These are the activations of a small network on made-up records, seen along a few directions, one row for each record.
After each row come some of the record's fields: Gele, Sogo, Dul, Mos, Bovod.
A field that a record lacks is written absent.
Other fields move the rows too, some of them a lot.
In the rows, zero is written as 500.
Random noise pushes rows far along 3 fixed directions. That doesn't count. These rows show it; they differ only by the noise:
536 575 470 364 499 475 442 546 607 552 493 630 304 613 417 449 515
531 506 494 379 516 390 362 514 461 535 532 662 263 528 425 334 389
430 570 637 528 487 432 515 553 554 487 386 551 626 562 493 544 459
563 607 457 362 482 538 483 549 630 554 471 601 339 641 395 510 586
683 615 516 462 421 681 549 475 323 492 394 470 581 558 307 610 654

545 469 517 476 497 484 474 485 418 464 525 544 437 511 442 438 469
Gele=s2, Sogo=v4, Dul=k2, Mos=l1, Bovod=h1
404 471 452 499 552 462 549 567 691 454 599 529 540 517 621 541 499
Gele=s2, Sogo=v5, Dul=k2, Mos=l2, Bovod=h2
247 491 617 475 577 255 462 699 707 323 604 698 547 586 519 466 389
Gele=s2, Sogo=v6, Dul=k2, Mos=l2, Bovod=h1
452 483 576 529 532 446 509 512 525 487 463 517 595 448 569 499 426
Gele=s3, Sogo=absent, Dul=k1, Mos=l1, Bovod=h2
597 406 468 536 503 602 539 498 249 314 628 494 637 390 430 547 540
Gele=s2, Sogo=v6, Dul=k2, Mos=l1, Bovod=h2
530 498 523 587 440 530 521 431 372 551 416 414 555 394 527 522 478
Gele=s1, Sogo=absent, Dul=k1, Mos=l1, Bovod=h2
619 426 543 547 473 568 438 368 169 482 494 405 519 392 384 412 489
Gele=s2, Sogo=v4, Dul=k2, Mos=l2, Bovod=h2
473 638 608 468 458 514 564 584 737 504 338 520 518 701 388 612 626
Gele=s2, Sogo=v4, Dul=k1, Mos=l1, Bovod=h1
496 412 555 624 473 465 450 344 336 636 422 367 530 364 625 413 368
Gele=s1, Sogo=absent, Dul=k2, Mos=l2, Bovod=h2
403 514 574 508 504 447 537 584 675 453 479 529 578 591 538 565 486
Gele=s2, Sogo=v3, Dul=k2, Mos=l1, Bovod=h1
493 529 464 401 536 463 433 486 659 633 481 533 308 544 510 409 495
Gele=s3, Sogo=absent, Dul=k1, Mos=l2, Bovod=h2
624 575 533 412 427 478 387 446 358 596 366 527 288 553 315 388 475
Gele=s1, Sogo=absent, Dul=k1, Mos=l1, Bovod=h1
279 512 554 515 581 397 567 690 825 358 576 593 650 603 573 600 513
Gele=s2, Sogo=v6, Dul=k2, Mos=l2, Bovod=h2
433 549 433 476 522 574 606 561 807 534 526 474 507 611 590 642 640
Gele=s2, Sogo=v1, Dul=k2, Mos=l2, Bovod=h2
500 479 476 524 517 538 535 509 463 439 553 470 608 478 508 542 523
Gele=s2, Sogo=v5, Dul=k2, Mos=l2, Bovod=h2
575 553 540 495 400 487 458 446 339 555 376 480 470 489 394 470 478
Gele=s1, Sogo=absent, Dul=k1, Mos=l1, Bovod=h1
566 535 530 485 482 547 541 516 447 452 484 509 497 555 403 531 549
Gele=s2, Sogo=v4, Dul=k1, Mos=l1, Bovod=h1
543 508 431 483 515 595 540 461 537 549 512 465 505 485 542 532 582
Gele=s3, Sogo=absent, Dul=k2, Mos=l2, Bovod=h2
415 459 642 615 531 427 480 462 386 478 431 461 715 405 558 472 379
Gele=s3, Sogo=absent, Dul=k2, Mos=l2, Bovod=h2
525 369 321 393 576 452 414 527 553 451 767 624 223 469 551 368 427
Gele=s2, Sogo=v3, Dul=k2, Mos=l1, Bovod=h2
520 341 527 601 548 454 456 432 149 365 638 472 602 283 530 395 364
Gele=s2, Sogo=v2, Dul=k2, Mos=l2, Bovod=h2
424 597 588 604 451 544 609 491 642 593 288 345 697 535 554 643 568
Gele=s1, Sogo=absent, Dul=k1, Mos=l2, Bovod=h2
654 505 384 462 497 701 546 465 321 462 576 435 512 482 392 572 643
Gele=s2, Sogo=v1, Dul=k2, Mos=l2, Bovod=h2
392 586 611 492 522 376 502 626 646 453 466 573 509 598 456 509 490
Gele=s2, Sogo=v2, Dul=k1, Mos=l2, Bovod=h1
373 410 603 618 557 349 460 469 440 501 486 497 631 376 660 410 302
Gele=s3, Sogo=absent, Dul=k2, Mos=l2, Bovod=h2
436 514 522 495 542 480 506 507 643 558 467 511 526 514 559 485 509
Gele=s3, Sogo=absent, Dul=k2, Mos=l2, Bovod=h2
614 555 375 448 447 691 579 484 457 485 533 449 524 538 415 614 701
Gele=s1, Sogo=absent, Dul=k2, Mos=l2, Bovod=h2
434 580 458 426 537 547 593 631 745 466 537 547 515 644 505 628 611
Gele=s2, Sogo=v1, Dul=k2, Mos=l2, Bovod=h1
622 557 401 467 438 713 615 488 592 499 500 419 548 575 451 682 724
Gele=s2, Sogo=v5, Dul=k2, Mos=l1, Bovod=h2
552 598 547 509 459 595 586 524 586 492 435 459 532 604 398 609 643
Gele=s2, Sogo=v2, Dul=k1, Mos=l1, Bovod=h1
417 464 549 532 545 363 477 538 499 471 507 533 495 502 561 422 356
Gele=s2, Sogo=v2, Dul=k1, Mos=l2, Bovod=h1
574 475 376 482 512 682 611 515 490 395 632 459 566 499 478 624 670
Gele=s2, Sogo=v6, Dul=k2, Mos=l2, Bovod=h2
402 393 469 525 595 393 497 567 561 411 673 546 508 439 642 450 381
Gele=s2, Sogo=v3, Dul=k1, Mos=l2, Bovod=h2
269 370 693 560 566 156 363 597 481 349 586 702 552 438 590 322 178
Gele=s2, Sogo=v6, Dul=k2, Mos=l1, Bovod=h1
462 573 480 461 504 517 549 520 845 633 416 491 442 605 598 574 568
Gele=s3, Sogo=absent, Dul=k1, Mos=l1, Bovod=h2
569 544 416 436 475 604 568 525 659 513 523 479 462 573 489 605 630
Gele=s2, Sogo=v5, Dul=k1, Mos=l1, Bovod=h2
370 533 501 528 526 463 553 620 718 451 502 515 559 549 605 594 487
Gele=s1, Sogo=absent, Dul=k2, Mos=l1, Bovod=h2
463 424 673 590 528 369 438 489 206 390 475 517 634 388 469 381 321
Gele=s2, Sogo=v4, Dul=k1, Mos=l2, Bovod=h1
608 530 441 484 475 649 532 414 460 577 462 419 501 489 472 539 620
Gele=s3, Sogo=absent, Dul=k2, Mos=l2, Bovod=h2
557 421 446 479 509 508 444 452 382 490 593 518 398 431 503 437 448
Gele=s2, Sogo=v1, Dul=k2, Mos=l1, Bovod=h2
496 463 430 465 556 508 488 472 573 545 559 522 439 466 580 451 494
Gele=s3, Sogo=absent, Dul=k2, Mos=l2, Bovod=h2
532 539 496 512 516 620 610 542 508 439 496 434 656 524 463 641 630
Gele=s2, Sogo=v1, Dul=k1, Mos=l2, Bovod=h2
404 382 475 537 589 401 479 524 537 433 655 536 474 410 628 412 403
Gele=s2, Sogo=v2, Dul=k2, Mos=l2, Bovod=h2
566 482 407 419 524 538 471 477 551 543 560 549 354 490 506 454 523
Gele=s3, Sogo=absent, Dul=k2, Mos=l1, Bovod=h2
545 565 478 526 405 619 560 454 540 567 386 396 522 509 469 612 638
Gele=s1, Sogo=absent, Dul=k2, Mos=l1, Bovod=h2

Here are new rows. What are their fields?
545 523 575 524 454 401 378 495 213 498 419 561 438 432 373 390 358
Gele=s1, Sogo=absent, Dul=k1, Mos=l1, Bovod=h1
433 492 604 532 507 391 470 499 506 485 471 530 494 538 482 427 435
Gele=s2, Sogo=v4, Dul=k2, Mos=l2, Bovod=h1
490 494 580 527 516 418 427 481 323 496 455 537 545 460 483 416 379
Gele=s3, Sogo=absent, Dul=k2, Mos=l2, Bovod=h1
572 524 429 506 477 727 674 547 570 369 565 445 655 550 441 729 744
Gele=s2, Sogo=v6, Dul=k2, Mos=l1, Bovod=h2
437 437 534 592 561 478 568 533 491 406 569 454 657 413 599 532 472
Gele=s2, Sogo=v2, Dul=k1, Mos=l2, Bovod=h2
459 500 462 424 571 454 495 589 587 469 587 583 432 550 519 481 465
Gele=s2, Sogo=v1, Dul=k1, Mos=l2, Bovod=h1
492 504 455 476 535 563 582 530 668 493 539 472 485 537 539 557 603
Gele=s2, Sogo=v4, Dul=k1, Mos=l2, Bovod=h2
359 455 479 411 561 266 384 602 766 511 622 697 230 619 582 354 338
Gele=s2, Sogo=v3, Dul=k2, Mos=l1, Bovod=h1
477 433 378 401 545 388 376 450 614 636 585 578 157 490 600 290 390
Gele=s1, Sogo=absent, Dul=k2, Mos=l2, Bovod=h2
573 504 404 431 543 574 513 475 541 552 543 499 425 481 521 484 554
Gele=s3, Sogo=absent, Dul=k1, Mos=l2, Bovod=h2
558 438 445 439 478 449 348 412 278 537 564 541 316 432 420 311 414
Gele=s1, Sogo=absent, Dul=k2, Mos=l2, Bovod=h2
387 554 591 516 506 393 498 589 618 451 463 558 577 594 491 522 472
Gele=s2, Sogo=v5, Dul=k2, Mos=l2, Bovod=h1
476 415 553 540 490 347 383 368 329 593 464 470 407 359 569 287 319
Gele=s1, Sogo=absent, Dul=k1, Mos=l2, Bovod=h2
400 385 501 515 553 335 412 491 510 485 613 558 436 418 627 359 325
Gele=s2, Sogo=v5, Dul=k2, Mos=l2, Bovod=h2
411 429 547 581 470 377 430 426 409 544 463 469 514 373 584 399 371
Gele=s1, Sogo=absent, Dul=k2, Mos=l2, Bovod=h2
683 487 335 405 484 675 532 479 435 456 615 503 399 502 399 547 657
Gele=s2, Sogo=v5, Dul=k2, Mos=l1, Bovod=h2
561 510 517 536 469 561 511 429 462 560 424 436 548 477 512 539 530
Gele=s3, Sogo=absent, Dul=k2, Mos=l1, Bovod=h2
293 457 600 649 541 382 553 590 533 380 508 483 779 434 666 565 366
Gele=s1, Sogo=absent, Dul=k2, Mos=l2, Bovod=h2
427 484 463 547 482 463 485 474 573 595 491 478 466 466 617 495 460
Gele=s1, Sogo=absent, Dul=k2, Mos=l2, Bovod=h2
428 476 538 511 527 436 501 542 648 490 510 507 509 534 563 505 450
Gele=s2, Sogo=v3, Dul=k1, Mos=l1, Bovod=h2
504 516 430 450 459 507 487 451 561 555 507 492 407 515 488 468 584
Gele=s1, Sogo=absent, Dul=k2, Mos=l2, Bovod=h2
509 538 493 522 447 553 502 394 572 677 387 372 457 526 515 503 567
Gele=s1, Sogo=absent, Dul=k2, Mos=l2, Bovod=h2
